A small network was shown many inputs. Here are its activations along a few directions, one row for each input.
In each table, some parts of the input vary, and every possible input appears once, in random order.
A made-up example of a description, with smaller parts first: ring(5) and (point or line(11) or (values(3) and line(4))).
Shared parts are said once, and a part with two or three values counts as separate values.
(in the rows, 100 means zero)

Other details of the inputs vary at random and push rows far along two fixed directions, the same in every table; ignore that.
To show where, the next rows are all for the same input, with only those details redrawn:
116,104,86,86,139,100,129,85,79,53,128
90,100,132,91,180,104,148,102,190,90,122
82,81,87,128,51,77,77,113,146,116,101
95,92,86,110,99,89,103,101,118,89,114
103,91,72,110,70,84,90,97,84,80,113

Rows:
R1: 83,104,126,87,126,128,97,93,123,98,79
R2: 122,119,78,113,75,83,72,110,61,107,116
R3: 74,83,108,127,26,85,90,124,113,146,79
R4: 69,88,105,141,40,67,80,116,110,142,97
R5: 121,103,111,93,160,113,129,83,33,71,105
R6: 60,95,139,98,104,129,101,114,185,135,76
R7: 69,64,98,140,34,71,41,142,176,159,57
R8: 108,87,75,98,63,101,97,103,82,86,79
R9: 81,103,123,87,142,119,88,103,110,103,94
R10: 78,82,146,134,119,105,97,109,174,139,79
R11: 77,83,83,120,52,67,78,125,137,121,99
R12: 139,123,95,96,148,121,109,85,67,78,110
R13: 125,118,77,100,71,98,82,107,57,109,76
R14: 122,101,91,91,146,100,115,84,75,51,126
R15: 159,125,73,49,142,96,119,60,39,88,131
R16: 122,116,81,103,59,110,92,101,75,107,84
R17: 118,120,74,96,57,99,94,111,65,112,103
R18: 110,89,73,93,79,91,89,107,66,85,70
R19: 122,103,114,92,145,122,135,73,48,67,89
R20: 100,93,93,105,58,101,108,104,43,107,74
R21: 118,119,77,116,68,94,85,97,76,102,119
R22: 75,80,126,127,63,89,86,122,142,150,53
R23: 94,124,100,67,147,114,119,85,48,61,133
R24: 125,96,91,91,151,114,114,84,73,58,104
R25: 75,75,95,111,42,82,85,139,164,138,80
R26: 99,128,135,89,178,106,146,112,179,121,128
R27: 112,87,78,103,76,98,86,97,78,82,72
R28: 100,107,97,121,37,100,79,120,142,143,93
R29: 60,96,139,94,117,116,90,120,177,138,67
R30: 92,100,157,93,174,126,166,98,171,107,110
R31: 88,102,99,105,83,105,61,87,65,81,116
R32: 107,88,74,99,61,97,98,103,84,82,99
R33: 98,122,102,57,137,128,129,89,51,64,118
R34: 105,89,70,89,65,94,100,114,71,90,77
R35: 107,90,73,106,81,74,79,107,67,80,110
R36: 119,105,113,87,133,126,147,79,52,70,95
R37: 127,115,82,109,69,106,80,96,70,103,77
R38: 91,96,100,104,91,119,63,88,70,90,93
R39: 120,75,74,95,36,60,73,63,15,120,101
R40: 87,105,93,91,64,120,86,91,67,88,103
R41: 70,92,140,133,110,92,113,106,177,135,104
R42: 109,120,139,92,185,115,129,116,173,123,101
R43: 118,119,75,95,59,103,94,112,64,114,83
R44: 91,102,162,108,188,107,141,93,167,101,120
R45: 85,106,92,97,85,96,62,97,49,86,115
R46: 83,80,81,132,31,74,68,113,135,116,97
R47: 118,130,132,97,180,110,129,96,145,93,131
R48: 71,90,146,130,120,79,101,119,166,139,101
R49: 98,92,70,67,52,86,50,65,32,110,105
R50: 98,120,103,57,140,133,129,90,53,70,98
R51: 82,107,90,102,73,107,75,87,66,85,117
R52: 146,91,68,43,149,85,127,61,42,57,123
Changing only one part turns R45 into R48. The same change can be made to R38. Which row results?
> R10
Changing only one part turns R47 into R31. The same change can be made to R37. Which row results?
> R1
Describe the family of inputs behind these rows.
> values(4) and (point or (values(2) and ring(6)))
Which other rows does R43 become when the values(4) part takes its other values? List them by row number.
> R20, R34, R50
List by row number the other rows that have the values(4) part in common with R35.
> R7, R8, R11, R14, R18, R24, R25, R27, R32, R34, R46, R52

Rows:
R53: 82,109,111,86,102,111,91,108,148,120,94
R54: 59,80,126,121,113,102,90,108,141,96,106
R55: 93,89,86,126,74,76,72,103,117,96,127
R56: 49,69,127,135,56,97,73,109,124,124,77
R57: 92,105,129,79,152,132,142,100,99,79,88
R58: 89,98,78,99,73,94,55,89,51,83,124
R59: 113,112,107,86,149,108,136,102,148,89,116
R60: 118,89,66,96,94,75,109,79,38,58,123
R61: 121,119,78,103,62,96,88,98,34,102,107
R62: 96,98,78,103,63,113,89,97,39,71,84
R63: 138,107,67,88,95,103,111,85,23,72,105
R64: 104,106,78,125,71,78,64,93,51,87,136
R65: 91,101,109,128,57,91,75,118,130,156,81
R66: 91,108,134,108,142,95,116,92,122,112,124
R67: 101,102,103,130,44,88,62,114,109,152,74
R68: 102,108,91,81,83,115,82,92,55,106,83
R69: 99,93,102,96,157,81,122,101,155,72,137
R70: 112,101,89,88,127,93,131,108,151,87,108
R71: 97,112,128,76,140,125,105,96,125,117,77
R72: 113,98,98,82,128,94,137,111,145,97,102
R73: 79,86,112,112,71,114,90,110,95,115,61
R74: 143,117,78,70,133,112,138,83,36,56,123
R75: 62,83,108,113,44,88,51,102,111,138,91
R76: 111,97,114,107,108,101,107,108,148,127,82
R77: 105,124,113,99,131,106,118,105,132,108,115
R78: 91,110,113,75,105,116,98,104,115,117,92
R79: 124,110,110,74,187,108,155,67,64,47,143
R80: 84,88,116,116,73,116,85,108,95,115,52
R81: 135,93,55,98,64,82,91,96,46,84,84
R82: 106,87,97,99,104,87,117,115,154,118,86
Changing only one part turns R68 into R65. The same change can be made to R53. Which row results?
> R77
Describe the family of inputs behind these rows.
> line(5) and (values(2) or line(4))
Which other rows does R72 become when the line(4) part takes its other values? List them by row number.
> R70, R81, R82
Start at R80 and move only the line(4) part, one step at a time. The first step leads to R73. Which rows follow, in order?
> R57, R62
